Each row below holds a small network's activations on one input, seen along a few directions.
Each table varies a few parts of the input and shows all the possible inputs, shuffled.
A made-up example of a description, with smaller parts first: line(4) and (point or line(11) or (values(3) and ring(5))).
Shared parts are said once, and a part with two or three values counts as separate values.

Other details of the inputs shift rows strongly along two fixed directions, in all tables alike. That doesn't count.

Rows:
row 1: [ -3  -9 -31  -1   4  18   9  -2   5 -15   2   0 -21]
row 2: [-10   3 -33   9  -3  16   7   0   3 -19   3   0 -17]
row 3: [-9 11 -9 14 -5 15  2  8  5 -9  0 -6 -9]
row 4: [ -2 -26   4 -13   2 -22  -4 -18  -1  14  -7  20  14]
row 5: [ -3  36  12   5   5   9  10   2  -7 -16  20 -13  -4]
row 6: [ 13  32   4  -6 -14  13  16   2 -19   2   6 -34  13]
row 7: [ -5   2 -38   8  -2  22   1   8   0 -16   3  -6 -27]
row 8: [  5 -19  16  -5  14 -17  -3 -11  -2   7   4  17   5]
row 9: [ -6 -15 -44   7  -2  15   1   1   7 -15  -5   6 -21]
row 10: [ -1  20  16 -15   2  -7  10 -12  -5  -5  13 -10   9]
row 11: [  6  17  44 -11   4 -32  -7 -12 -11  14   7   6  32]
row 12: [ -4  16 -21  13  -6  27  10  13  11 -17  -8 -14 -17]
row 13: [  1  11  35  -4  -1 -21  -9  -4  -1  16  -1  -2  25]
row 14: [ -9 -18 -11  10  -2   7   0   5   7   3 -10   8 -13]
row 15: [ -8 -36 -24  -4  -7 -14 -18  -5  -4  18  -9  18  -5]
row 16: [ 10   7  41  -5   5 -18  -7   1   2  12  -3   1  24]
row 17: [  5  17  36   0  11 -14   1  -7  -7   1  13   7  15]
row 18: [ 3  4  8 -2 -2  3  2 10  7  1 -6 -9 -2]
row 19: [ -2   4 -55  15 -17  46  19  13  -9 -17  -3 -23 -27]
row 20: [  3 -47 -12 -14   8 -14  -6 -10   4  12 -10  24  -2]
row 21: [-13  32 -34  16 -13  35   9  14   2 -26  12 -23 -27]
row 22: [ -8 -39  -3  -2  -5 -20 -19  -2   2  27 -15  15   5]
row 23: [ 10  21  31 -11   9 -12   5  -4  -4  -4  14  -7  13]
row 24: [  4 -22   0  -6  12  -7   3 -12   4   1  -3  20   2]
row 25: [  2  12 -22  -7  -2  18  13   1   6 -20   0 -10  -7]
row 26: [-12 -15 -13  11  -3   7  -5   5   4   2  -5   5 -13]
row 27: [-1 10 25  6  4 -8 -3 -3 -2  3  7  6 11]
row 28: [ -4 -39 -15   6   3  -5 -16   0   4  13  -8  22 -11]
row 29: [ -4  28 -42   9 -17  34   3  18   6 -24   0 -26 -22]
row 30: [-6  2  1 11 -2  6  5  4  7 -2 -8  2 -4]
row 31: [  4  36   6   4   4  11   7   4  -3 -18  13 -13  -2]
row 32: [  17 -103   -1   -4   10  -30  -20  -13  -10   51  -31   52   11]
row 33: [ -2 -21  14  -6  13 -14   2 -15  -2   5   6  20   4]
row 34: [  5  43  51  -6  -1 -14   8  -1  -1   4   6 -17  27]
row 35: [ -7 -12 -39   5 -11  20  -5  16   8  -5 -10 -11 -22]
row 36: [ 15  34  48 -12  11 -15   3  -1 -10  -1  17 -10  21]
row 37: [ 12  28  49  -8   7 -14  -3   2  -5   3  13 -10  21]
row 38: [ 11 -11  24 -13  10 -24  -6 -10  -1   8  -1  14  19]
row 39: [ 3  7 14  4  4 -4 -5  1  1  0  2  4  5]
row 40: [  0  -6  12  -4  11  -8   8 -14   0  -2   5  15   7]
row 41: [ -8  -2 -33  14  -7  24  -2  12   9 -12  -9  -7 -20]
row 42: [ -3   5   1  -7  -3 -14  -2 -10  -3   0   2   2  11]
row 43: [ -2   2 -24   5  -9  19   3  15  13  -8 -15 -11 -13]
row 44: [-11  20 -28   9  -3  22  13   3   1 -25  13 -13 -22]
row 45: [  9  45  53   0  10   0  14   5   1  -8  13 -19  13]
row 46: [  3  46  34  -3  -5  -9   0  -2  -5  -1  14 -19  22]
row 47: [ -1 -70   2   2   9 -24 -25  -5   5  33 -21  38   0]
row 48: [ -8  -7 -16  -6  -7  -7  -3  -6  -3   0   3   0  -4]
row 49: [  4  -5 -15  -3  -1   2  -7   4   0  -2  -6   4  -3]
row 50: [ -9   9 -20   3 -14   8  -6   6  -1  -1   3 -12  -9]
row 51: [ 14 -64 -39  -4  -7   3  -8   4  -8  27 -27  14  -5]
row 52: [  2  25  42  -7  -1 -15   3  -1  -1  10   4 -13  19]
Description of these inputs: line(4) and (point or (values(2) and line(6))).
Question: Changing only the line(4) part turns row 47 into row 22. The same change can be made to row 9. Which row results?
Answer: row 42
Question: Changing only the line(4) part turns row 46 into row 39. The same change can be made to row 4. Which row results?
Answer: row 24
Question: Start at row 10 and move only the line(6) part, one step at a time. The first step leads to row 48. Which rows follow, in order?
Answer: row 15, row 50, row 22, row 52
Question: Which other rows agree with row 43 in the line(4) part? List them by row number.
Answer: row 16, row 18, row 20, row 23, row 25, row 29, row 35, row 36, row 37, row 38, row 49, row 51

Rows:
row 53: [ 10 -85 -43 -13  33 -26  -4 -29 -10  24   7  61 -35]
row 54: [ -8  58 -57  29 -37  20   7   7 -20 -15  21 -36 -20]
row 55: [ 11 -95 -47  -8 -37  22 -71  37  21  19 -67   8 -19]
row 56: [-81 102 -81  78 -18  95  -4  64  53 -99  13 -42 -90]
row 57: [ 31  90  87 -16  48  27  57 -15   2 -58  31 -19  27]
row 58: [-36 -84 -95 -11 -10   3 -28 -19 -10  17  -3  36 -35]
row 59: [ 22 119  91   1 -18 -20  44  -3  18   8  18 -86  46]
row 60: [ 14 -31  34 -24  -8 -65 -44 -32  -6  19 -18  43  50]
row 61: [-30  35 -65  24 -59  72  24  32 -13   3  -8 -59 -34]
row 62: [-16 -87 -93 -14  20 -23  32  -6  25  10 -19  52 -47]
row 63: [ 40 -43 107  -6  13 -42 -44  24 -23  77 -35   7  53]
row 64: [ -4  80  65 -42   7 -21  15 -23  -2 -34  50 -29  55]
row 65: [ 47 -57  96   2  66 -41  16 -36 -35  28  10  64  47]
Question: What do these inputs look like to the network?
Answer: point or (values(2) and line(6))
Question: Which other rows does row 62 become when the values(2) part takes its other values? List them by row number.
Answer: row 53
